Each row below holds a small network's activations on one input, seen along a few directions.
Each table varies a few parts of the input and shows all the possible inputs, shuffled.
Descriptions start from the smaller parts, as in this example, which fits no table here: one of 5 places around a ring, together with either a single point or one of 9 places around a ring or (one of 2 separate values, together with one of 6 places along a line).
Shared parts are said once, and a part with two or three values counts as separate values.

Other details of the inputs vary at random and push rows far along two fixed directions, the same in every table; ignore that.

Table:
x1: [ 12   3 -29   4  22  52 -15 -73  34 -18   7  75 -63 -42 -28 -17]
x2: [-60 -32 -30 -11 -94  -9  31 -14  35  17  25  59  38  61  25 -33]
x3: [  4  49 -50 -15 -16  45 -10 -63  47  -4 -29  79 -50 -14 -62 -10]
x4: [-65 -26  -8 -23 -75 -20  55 -34  43   1  32  42  39  69 -22 -49]
x5: [-23 -34  33  13  -9 -41   0  45 -54  22  -3 -78  36  26  47  32]
x6: [ 56  27  21  21  60  29 -51   8 -27  -4 -46 -58 -25 -71  -9  53]
x7: [-20 -43  43  18 -15 -39   5  43 -47  15  -4 -84  32  17  47  30]
x8: [ 32  43 -14  24  37  16  11 -56  36 -11  24  85 -50 -28 -20 -20]
x9: [ 27  46 -25  23  38  14  11 -59  32 -11  24  87 -53 -25 -19 -22]
x10: [-72 -17 -14 -25 -75 -21  56 -35  37   7  34  45  33  72 -24 -44]
x11: [ 68  45  23   6  66  23 -54  22 -23  -4 -39 -49 -24 -52  -7  48]
x12: [ 22  38 -35   5  49  17  14 -45  36 -16  19  90 -50 -25 -32 -33]
x13: [ 57  23  12  -9  76  31 -53  46 -20  -7 -54 -47 -21 -59 -28  19]
x14: [ 47  46   1 -30  16  60 -76  13  -6  -1 -93 -50 -16 -45 -50  57]
x15: [-20 -37  42  14 -10 -38   2  47 -50  21  -2 -76  40  23  47  34]
x16: [-21 -46  43  24 -15 -34  14  38 -50  10  -6 -90  30  18  50  32]
x17: [ 49  50 -11 -23  18  68 -63  15 -10 -25 -51 -72   0 -62 -63  38]
x18: [ 13  54 -55  -8 -10  60   4 -65  51 -27  13  62 -32 -36 -78 -26]
x19: [ -7 -41  48   8  -8 -42  -3  46 -43  17  -6 -74  45  22  51  25]
x20: [-49 -30 -36 -12 -92  -3  46 -15  33   5  52  40  39  47  10 -44]
x21: [ 61  35  13 -11  75  24 -50  37 -19 -10 -44 -46 -21 -52 -20  36]
x22: [ 32  24 -21   8  46  16  13 -44  46 -20  18  87 -41 -30 -31 -37]
x23: [-18 -51  47  25 -15 -32  13  36 -50   6  -8 -89  36  13  50  28]
x24: [ -7 -25  43 -15   4 -46  -5  69 -45  13   2 -63  48  34  41  19]
x25: [ 48  56 -16 -25  19  68 -62  16 -10 -22 -50 -73  -5 -58 -63  42]
x26: [ 10  30 -30  41  30  20  18 -75  24 -11  14  66 -62 -45 -21 -13]
x27: [-43 -36   6  25 -33 -49  61 -27  14  13  55  54  14  47  37 -35]
x28: [-44 -41  -5   2 -24 -50  60   6  24   1  56  64  16  60  16 -57]
x29: [ 25  30 -20  32  34  17  16 -67  39  -7  16  77 -54 -36 -18 -17]
x30: [ 19  17 -16  43  27  21  19 -75  33 -16  14  65 -53 -50 -19 -17]
x31: [ 51  40  -2 -12  77  24 -56  45 -28 -11 -48 -46 -30 -51 -27  33]
x32: [ 55  29   8 -11  76  30 -53  48 -20  -4 -54 -48 -27 -55 -28  22]
x33: [ 57  42 -22 -21   8  75 -69  22  -8 -15 -54 -66  -2 -71 -35  41]
x34: [-34 -36  16  19 -35 -55  58 -24  25   4  58  55  21  43  41 -46]
x35: [ -3  62 -51 -18   0  50   4 -76  51 -17 -10  68 -44 -20 -84 -21]
x36: [ 31  41 -19  16  42  17   9 -52  36 -15  23  89 -49 -30 -23 -22]
x37: [-24 -25  -8 -31 -67   0 -15  61 -35  13  -9 -87  61  28  23  20]
x38: [ 15  33 -53  -3 -22  61 -20 -55  57 -10 -19  79 -27 -32 -30 -15]
x39: [-37 -32  12  18 -35 -56  60 -22  24   8  59  54  16  47  40 -42]
x40: [ 41  35   9  29  59  34 -40  -1 -44 -10 -50 -71 -40 -71  -8  56]
x41: [-36 -60  30 -21 -24 -12 -23  45 -54  15  -8 -72  30  33  42  28]
x42: [ 59  49   9  -4  71  23 -55  24 -34  -7 -40 -41 -26 -51 -11  44]
x43: [-69 -61 -16  -6 -50 -20  36 -32   4   6  49  51  -1  55  31 -38]
x44: [  2 -33  53   0  -5 -44  -7  58 -40  13   1 -67  49  32  49  20]
x45: [-41 -45  -4   2 -24 -51  60   6  30   0  56  62  15  59  17 -59]
x46: [-37 -18  25 -42 -47 -15  -8  47 -24  14 -28 -91  62  51  -9  24]
x47: [-47 -33  -3  24 -34 -51  60 -28   9  14  55  53  11  51  38 -37]
x48: [-52 -41 -12  -1 -20 -46  59   7  16  10  50  61  13  59  17 -69]
x49: [-45 -25   2  17 -34 -58  59 -23  13   9  60  56  13  50  39 -41]
x50: [ 26  35 -25   7  48  18  14 -43  40 -17  19  89 -47 -28 -33 -32]
x51: [ 23  44 -31   8  46  10  12 -49  35 -15  24  90 -49 -26 -25 -28]
x52: [ 23  41 -64  -3 -20  66  -1 -55  56 -17  10  63 -32 -42 -46 -23]
x53: [-32 -39  10   4 -26 -56  57 -10  27   1  61  64  27  54  32 -54]
x54: [-53 -45   6  35 -40 -45  66 -33   8   8  55  42   9  39  35 -32]
x55: [-36 -35   6   3 -25 -56  59  -8  26   4  63  64  22  58  31 -50]
x56: [-29 -26  21 -38 -60 -15 -20  52 -23  24 -46 -70  50  54  11  33]
x57: [ 41  57  -4 -33  18  60 -77  14 -11   5 -91 -49 -22 -44 -54  62]
x58: [ -7 -46  37 -15   3 -42  -6  82 -34   6  -7 -66  46  32  29   6]
x59: [ 36  30 -14  16  40  15   9 -54  42 -18  22  87 -43 -32 -20 -27]
x60: [-25 -42  42  24 -14 -32  15  37 -56  10  -5 -87  32  17  49  34]
x61: [-17 -39  33 -18   6 -36  -2  85 -43  16 -10 -65  42  34  28   0]
x62: [ 39  51 -30 -24   7  68 -84  21 -15   4 -81 -49 -14 -53 -23  57]
x63: [ 46  45 -22 -22   8  70 -83  21  -4   3 -80 -49 -10 -54 -20  57]
x64: [ -2 -31  45 -10  -1 -45  -6  64 -41  13   1 -66  45  35  47  21]
x65: [ 25  44 -15  26  35  12  12 -61  37 -12  21  81 -53 -40 -18 -19]
x66: [-16 -40  42  14 -10 -40   1  47 -44  20  -3 -79  38  23  48  31]
x67: [-31 -63  29 -21 -23 -12 -23  45 -48  14  -9 -75  28  32  44  27]
x68: [-32 -17   3 -35 -58  -7 -10  56 -40   2  -8 -95  64  38  -4  18]
Description of these inputs: one of 4 places along a line, together with either a single point or one of 5 places around a ring or one of 11 places along a line.
The inputs of x24 and x55 match in every part but the place on the line of 4. If x8 is changed in the same way as x24 into x55, which row does it become? -> x11
The inputs of x6 and x15 match in every part but the place on the line of 4. If x4 is changed in the same way as x6 into x15, which row does it become? -> x10
Which other rows does x18 become when the place on the line of 4 takes its other values? List them by row number. -> x17, x25, x68
Which other rows does x63 become when the place on the line of 4 takes its other values? List them by row number. -> x2, x38, x62
Start at x23 and move only the place on the line of 11, one step at a time. The first step leads to x30. Which rows follow, in order? -> x6, x19, x34, x44, x59, x53, x22, x58, x13

Table:
x69: [-50 -37  19 -23 -63 -25   0  35 -31  22 -15 -63  50  58  25  23]
x70: [ -3  33 -48 -17 -18  40   4 -48  50 -11   1  67 -24 -10 -53 -29]
x71: [ 22  17 -13  34  48   0  28 -46  28 -15  36  72 -48 -32 -10 -32]
x72: [ 34  34   9 -15  28  36 -60  17 -23   4 -66 -53 -17 -35 -20  55]
x73: [-35 -47  44  10 -24 -55  20  32 -39  20  10 -49  41  46  54  13]
x74: [ 54  31   5 -24  65  29 -66  49 -20  -2 -55 -36 -17 -41 -16  32]
x75: [ 13  29 -34  -7  13  22   4 -35  46  -8   8  85 -31 -11 -31 -33]
x76: [ 43  29  15  11  42  24 -33  18 -28 -11 -34 -71 -10 -54 -18  42]
x77: [ 25  22 -24   4  41  10  15 -28  38 -17  32  82 -35 -20 -23 -42]
x78: [ 42  -3 -18  11   1  66 -72  14 -26   1 -42 -52 -16 -70  32  52]
x79: [-32 -50  36 -12 -18 -54   3  53 -34  24  -2 -30  36  59  55   8]
x80: [  7  28 -38 -13  -3  31   3 -41  51 -10   2  77 -27 -10 -43 -31]
x81: [-32 -55  48  11  -7 -63  20  39 -40  19  15 -39  32  46  61   6]
x82: [ 55  38   8 -14  54  26 -50  42 -23 -11 -34 -57  -4 -49 -21  31]
x83: [-21 -33  22 -22 -35 -31   8  58 -23   4  10 -61  61  43  18  -1]
x84: [ 41  34  12  -9  44  26 -60  22 -27   6 -60 -43 -22 -37  -8  52]
x85: [  3  29 -32  25  -1  27  31 -67  34 -20  24  49 -32 -31 -40 -23]
x86: [-61 -32 -25  -8 -77 -28  73 -27  40  -6  69  59  38  64  -4 -67]
x87: [-43 -48  41   4 -40 -45  19  27 -36  19   4 -62  46  49  43  18]
x88: [-54 -46  -1  31 -44 -61  90 -33  28   2  86  70  21  57  36 -64]
x89: [ -8  26 -26  23  -6  28  21 -81  32 -10  10  56 -41 -23 -35 -10]
Describe the family of inputs behind these rows. -> either a single point or (one of 4 places along a line, together with one of 5 places around a ring)
Which other rows does x76 become when the place on the ring of 5 takes its other values? List them by row number. -> x72, x80, x83, x87
Which other rows does x84 become when the place on the line of 4 takes its other values? List them by row number. -> x69, x72, x79

Table:
x90: [  9  11  -1 -10  -1  13   4  -9  14 -10   1  -1   6  -5 -30  -8]
x91: [-45 -27  -6 -10 -52 -23  37  -2  12  10  35  26  22  50  18 -29]
x92: [-27 -20  16  20 -41 -20  18  -6 -16  11   9 -33  25  21  27  13]
x93: [ 38  17  47  -4  64 -10 -48  56 -55   9 -49 -81  -2 -24   7  58]
x94: [-13 -15  13 -18 -24  -9 -19  38 -31   9 -18 -51  34  21  19  17]
x95: [ -1   1   1  27  27 -13  26 -43  13  -5  20  43 -37  -6   0 -20]
x96: [  5  -7  11 -21 -10   6 -35  30 -22  10 -32 -45  11  -4   8  30]
x97: [  3  19 -16   0  -3  15   9 -21  25 -15   5  31 -12  -9 -36 -16]
x98: [-18  15 -40   5 -11  11  34 -59  53 -10  37  85 -20   4 -33 -47]
x99: [-39 -29  -3 -10 -46 -27  33  12   2   8  25   0  34  47  12 -19]
x100: [ 34  11  -8  20  32  10  -3  -7  10  -8  18  27 -24 -36   4  -9]
x101: [ 80  74 -24  -6  72  87 -80 -19   2 -16 -70 -12 -60 -92 -57  50]
x102: [-13 -40  27  16   6 -26   9  36 -37   4  11 -47  26   8  43  10]
x103: [  0  25 -44   2  -4  24  21 -58  46 -16  21  87 -39 -11 -36 -32]
x104: [  3 -14  27  -3  12 -39   6  37 -15   7   6 -19  22  20  36  -2]
x105: [-15 -22   1  -7 -23   2 -12  16  -1  11 -19  -9  12  17  18   5]
Describe the family of inputs behind these rows. -> either a single point or one of 5 places around a ring or one of 10 places along a line
Start at x90 and move only the place on the line of 10, one step at a time. The first step leads to x97. Which rows follow, in order? -> x98, x99, x103, x91, x94, x101, x96, x105
